A small network was shown many inputs. Here are its activations along a few directions, one row for each input.
Each table varies a few parts of the input and shows all the possible inputs, shuffled.
Descriptions start from the smaller parts, as in this example, which fits no table here: line(6) and (point or ring(9) or (values(3) and ring(5))).
Shared parts are said once, and a part with two or three values counts as separate values.
(in the rows, 128 means zero)

Other details of the inputs shift rows strongly along two fixed directions, in all tables alike. That doesn't count.
These rows show it; all are for the same input, with only those details redrawn:
[151 119 193  97  99 143 147 158 164 124 144  77 127]
[175 108 138  80  77 146 181 110  62 153 126 154 136]
[108 104 140 156 186 137  97 137 130  99 144 118 143]

A family of inputs:
r1: [109 131 120 164 151 116  69 157 139  90 130 135 160]
r2: [122 117 124 149 197 122  91 120 145 113 164 122 105]
r3: [ 98 132  80 144 124 131 101 114  34 133 103 226 168]
r4: [128 120 109 156 177 111  71 136 153 113 142 130 109]
r5: [135 135 156  86  64 159 181 131  71 165  92 193 152]
r6: [131 134 138  76  41 135 143 121  58 172 122 173 133]
r7: [ 97 137  97 147 182  80  93 144 150 126 142 120 111]
r8: [133 140  89 176 171  97  91 160 154 109 131 124 132]
r9: [166 164 138 110  88  93 147 182 191 138 129  84 115]
r10: [136 135  95 174 169 106  85 153 160 102 127 134 127]
r11: [113 145 212 109  79 148 147 178 168 134 115 109 153]
r12: [112 125  68 148 124 121 105 111  33 125 107 213 169]
r13: [124 115 115 153 171 116  65 137 147 108 145 128 123]
r14: [158 137 163 101 108 112 153 152 169 148 173  63  93]
r15: [102 142 209  86  82 144 129 155 151 142 162  87 120]
r16: [140 133 101 165 173 112  79 150 164  98 123 142 128]
r17: [166 142 163 100  72 124 118 176 180 114 126  92 138]
r18: [108 124 116 165 203 106 125 143 140 124 146 111 120]
r19: [121 126  96 166 175  96  83 146 144 124 151 112 114]
r20: [126 138 201 114  79 138 151 176 167 125 119  96 154]
r21: [109 151  89 157 179  80 101 159 160 111 122 131 129]
r22: [171 142 110  89  90 103 215 125  87 171  98 169 133]
r23: [ 69 126  68 162 140 136  85  78 184 111 108  99 114]
r24: [117 136 111 176 196 101 126 155 154 120 122 125 143]
r25: [149 126 185  84  95 133 130 146 161 129 169  71 116]
r26: [ 64 121  84 155 161 149 106  61 175 110 131  91 108]
r27: [159 137 107  65  93  99 197 101  72 179 146 148  99]
r28: [144 159  78  88  39 141 168  38 101 156  70 131  89]
r29: [142 107  61 140 171 119 131  74  38 146 151 192 114]
r30: [126 154 114 113  47 143 146 115 229 119  88  67 117]
r31: [173 138 173 122 102 126 165 169 193 132 120  93 120]
r32: [ 99 118 127 154 155 114  61 143 129 105 149 123 142]
r33: [167 136 155 105  86 111 127 161 184 141 147  82  92]
r34: [ 99 130  48 156 152 156 156  12  59 123  69 171 111]
r35: [136 130 194  89  87 130 131 149 155 129 172  74 122]
r36: [104 136 216  93  93 161 147 169 160 140 134 101 121]
r37: [110 135  93 159 178  87  88 146 147 129 148 114 114]
r38: [ 78 123 131 155 149 116  63 146 125 110 145 124 142]
r39: [134 121 126 172 194 126 108 144 162 105 116 142 138]
r40: [145 128  83 106  46 161 212  58 122 153  63 149 136]
r41: [ 64 132 141 145 156 134  60 150 132 121 135 143 130]
r42: [140 148 131  80  44 144 151 137  73 160  98 192 142]
r43: [164 126 178 111 110 131 164 158 178 136 145  79  98]
r44: [ 73 120 145 149 168 127  83 131 117 110 167 115 138]
r45: [ 71 151  99 157 171 144 103  49 162 100 112  85  90]
r46: [203 133 104  86  57 126 157 124  89 148 107 177 133]
r47: [155 128 171  91  76 123 110 162 169 128 146  80 120]
r48: [142 105  63 156 177 119 154  93  35 148 130 187 130]
r49: [151 117  57 166 170 115 154 104  48 145 105 202 153]
r50: [147 134 197 112  84 136 148 172 172 120 123  95 155]
r51: [ 96 108 149 161 178 134  97 139 124 100 147 121 150]
r52: [198 121 129  93  77 141 187 118  87 155 100 177 144]
r53: [108 104 140 156 186 137  97 137 130  99 144 118 143]
r54: [ 92 101  34 154 143 161 159  23  72 133  88 177 130]
r55: [118 112 129 146 191 127  84 121 139 109 167 120 118]
r56: [ 89 167  73 176 144 131  91  81 181  85  69 104 116]
r57: [ 85 109 109 141 152 150 130  97  19 142 120 211 157]
r58: [128 120  51 136 176 100 142  81  34 158 153 183 119]
r59: [125 133 153  64  67 155 163 108  55 174 140 172 119]
r60: [130 167 154 125  76 152 174  97 215 114  64  62 108]
r61: [162 130 116  79  98 109 214 114  74 174 122 154 110]
r62: [118 127 205 104  87 143 150 165 153 129 143  81 132]
r63: [121 105 137 159 195 137 101 134 141 104 143 126 129]
r64: [184 119 133  90  69 142 182 120  75 150 102 169 158]
r65: [125 110 131 162 201 131 108 133 147 108 140 128 116]
Describe the family of inputs behind these rows.
Answer: ring(5) and (values(2) or line(11))
The inputs of r44 and r20 match in every part but the ring(5) part. If r45 is changed in the same way as r44 into r20, which row does it become?
Answer: r60
The inputs of r12 and r62 match in every part but the ring(5) part. If r30 is changed in the same way as r12 into r62, which row does it become?
Answer: r54
Change only the values(2) part in r26. List by row number the other rows that result.
Answer: r45
Change only the values(2) part in r60. List by row number the other rows that result.
Answer: r40
Change only the ring(5) part in r14. List by row number the other rows that result.
Answer: r8, r19, r48, r49
List by row number the other rows that have the ring(5) part in common with r32.
Answer: r4, r6, r7, r13, r19, r23, r28, r33, r37, r38, r41, r47
Change only the ring(5) part in r58. List by row number the other rows that result.
Answer: r9, r18, r24, r37

A family of inputs:
r66: [129 136 131 124 112 126 128 128 123 131 124 131 131]
r67: [114 127 118 148 152 128 114 132 129 121 123 135 132]
r68: [117 127 116 142 157 127 110 122 132 121 133 127 124]
r69: [137 126 125 124 117 128 133 122 125 130 129 124 126]
r70: [126 129 129 118 120 132 138 123 125 130 127 127 128]
r71: [131 128 130 122 124 129 141 121 127 134 126 127 125]
r72: [117 120 130 144 158 127 110 136 118 118 132 133 133]
r73: [131 128 127 120 117 131 134 130 128 129 122 133 132]
r74: [110 125 121 143 148 131 106 119 125 120 130 131 132]
r75: [132 127 129 121 116 132 134 125 127 125 125 131 131]
r76: [113 131 118 146 149 125 113 128 125 115 126 135 139]
r77: [138 122 133 119 123 123 132 135 116 132 134 126 129]
r78: [133 133 130 126 118 130 136 131 124 132 121 131 128]
r79: [136 126 122 124 117 125 134 130 128 133 125 128 127]
r80: [135 126 131 126 117 134 135 126 126 128 123 130 126]
r81: [121 130 132 120 116 128 134 122 123 135 128 128 123]
r82: [138 135 124 122 120 123 133 130 127 133 127 131 124]
r83: [139 137 125 123 119 122 133 129 125 131 128 129 125]
r84: [138 126 128 124 120 128 137 126 130 130 122 132 129]
r85: [138 126 129 125 120 129 137 123 129 129 123 130 129]
r86: [133 124 138 116 122 129 132 135 117 127 130 131 134]
r87: [136 133 124 127 116 122 135 129 124 131 127 126 130]
r88: [139 128 132 120 124 125 133 135 122 136 141 134 125]
r89: [135 126 125 123 119 130 134 121 125 132 130 122 126]
r90: [135 129 122 124 118 124 135 131 127 135 125 127 128]
r91: [125 129 133 124 121 131 141 124 123 133 126 127 121]
r92: [134 127 130 122 124 132 139 121 127 134 125 126 127]
r93: [126 128 131 119 116 133 129 121 124 135 127 127 127]
r94: [140 130 126 121 120 128 131 122 126 129 130 127 121]
r95: [133 144 187 113 110 129 123 167 219 116 145  50 107]
r96: [132 128 130 121 117 134 134 122 125 126 126 128 131]
r97: [131 125 140 116 119 127 125 134 115 132 131 132 131]
r98: [129 128 129 118 120 135 136 122 125 130 127 127 130]
r99: [135 130 127 124 122 126 138 130 129 134 120 132 130]
r100: [117 123 120 148 150 130 113 128 129 117 124 135 130]
r101: [109 125 121 146 155 131 117 123 127 120 129 129 127]
r102: [117 136 187 133 148 119  97 182 217 103 152  55 115]
r103: [135 131 123 125 117 123 135 131 126 134 126 127 129]
r104: [139 123 139 119 127 125 136 134 119 132 129 131 131]
r105: [119 121 113 147 150 123 111 127 131 118 129 130 131]
r106: [129 128 131 122 124 126 143 121 126 134 126 127 124]
r107: [138 131 122 121 120 125 132 130 129 133 126 131 122]
r108: [115 124 118 148 152 130 113 131 129 120 123 135 131]
r109: [140 129 124 121 119 125 132 127 129 130 127 131 122]
r110: [130 128 130 122 113 130 127 126 127 131 124 133 128]
r111: [137 123 131 123 121 126 134 135 120 136 141 130 130]
r112: [109 124 116 145 153 121 117 123 128 122 133 125 126]
r113: [132 127 128 121 116 132 134 127 128 127 124 132 131]
r114: [112 122 125 144 156 129 111 134 123 119 140 139 139]
r115: [137 125 124 125 116 127 133 125 127 129 128 126 126]
r116: [140 129 124 122 119 126 132 124 128 129 128 130 122]
r117: [133 131 125 118 124 126 136 122 126 134 131 126 118]
r118: [114 122 114 145 155 127 112 122 129 121 133 124 130]
r119: [137 125 137 123 125 128 138 133 123 136 136 135 132]
r120: [112 125 121 144 146 130 105 120 125 118 129 133 132]
r121: [137 127 127 124 121 127 138 128 130 133 121 132 129]
r122: [110 125 117 144 147 127 106 128 128 121 125 137 133]
r123: [131 128 131 123 121 137 137 123 124 133 125 126 125]
r124: [120 123 121 146 154 128 115 120 130 117 127 131 133]
r125: [129 127 138 120 117 130 128 134 119 136 138 135 131]
r126: [137 134 130 127 120 124 138 128 126 131 123 130 132]
r127: [130 127 130 122 112 131 128 124 126 130 125 131 128]
r128: [130 131 127 120 118 130 135 131 127 130 122 132 132]
r129: [133 128 132 124 120 137 135 122 123 131 126 126 125]
r130: [130 133 128 122 117 129 135 130 126 129 123 132 133]
r131: [136 127 130 123 123 132 138 120 127 132 126 126 128]
r132: [130 128 130 119 119 135 135 121 125 128 127 127 130]
r133: [119 130 114 143 154 121 111 131 134 121 128 132 127]
r134: [136 132 128 125 121 125 138 129 128 133 122 131 131]
r135: [130 127 124 121 120 127 138 123 124 134 131 122 123]
r136: [131 132 126 119 123 123 138 123 125 134 131 127 117]
r137: [128 132 128 121 114 128 129 130 126 135 122 133 129]
r138: [115 122 128 149 157 130 112 136 123 122 139 137 134]
r139: [123 130 131 119 120 129 140 123 124 130 127 128 126]
r140: [123 129 131 119 117 131 132 122 123 135 128 127 125]
r141: [110 130 119 144 146 125 107 128 126 122 126 137 135]
r142: [116 124 122 148 151 133 112 123 127 116 127 131 130]
r143: [116 131 121 151 150 127 114 130 125 118 125 133 134]
The inputs of r69 and r120 match in every part but one. If r111 is changed in the same way as r69 into r120, which row does it become?
Answer: r125
Describe the family of inputs behind these rows.
Answer: line(6) and (values(2) or line(11))
Change only the values(2) part in r125. List by row number the other rows that result.
Answer: r97
Change only the values(2) part in r104. List by row number the other rows that result.
Answer: r119
Change only the line(6) part in r66. List by row number the other rows that result.
Answer: r76, r83, r87, r126, r143
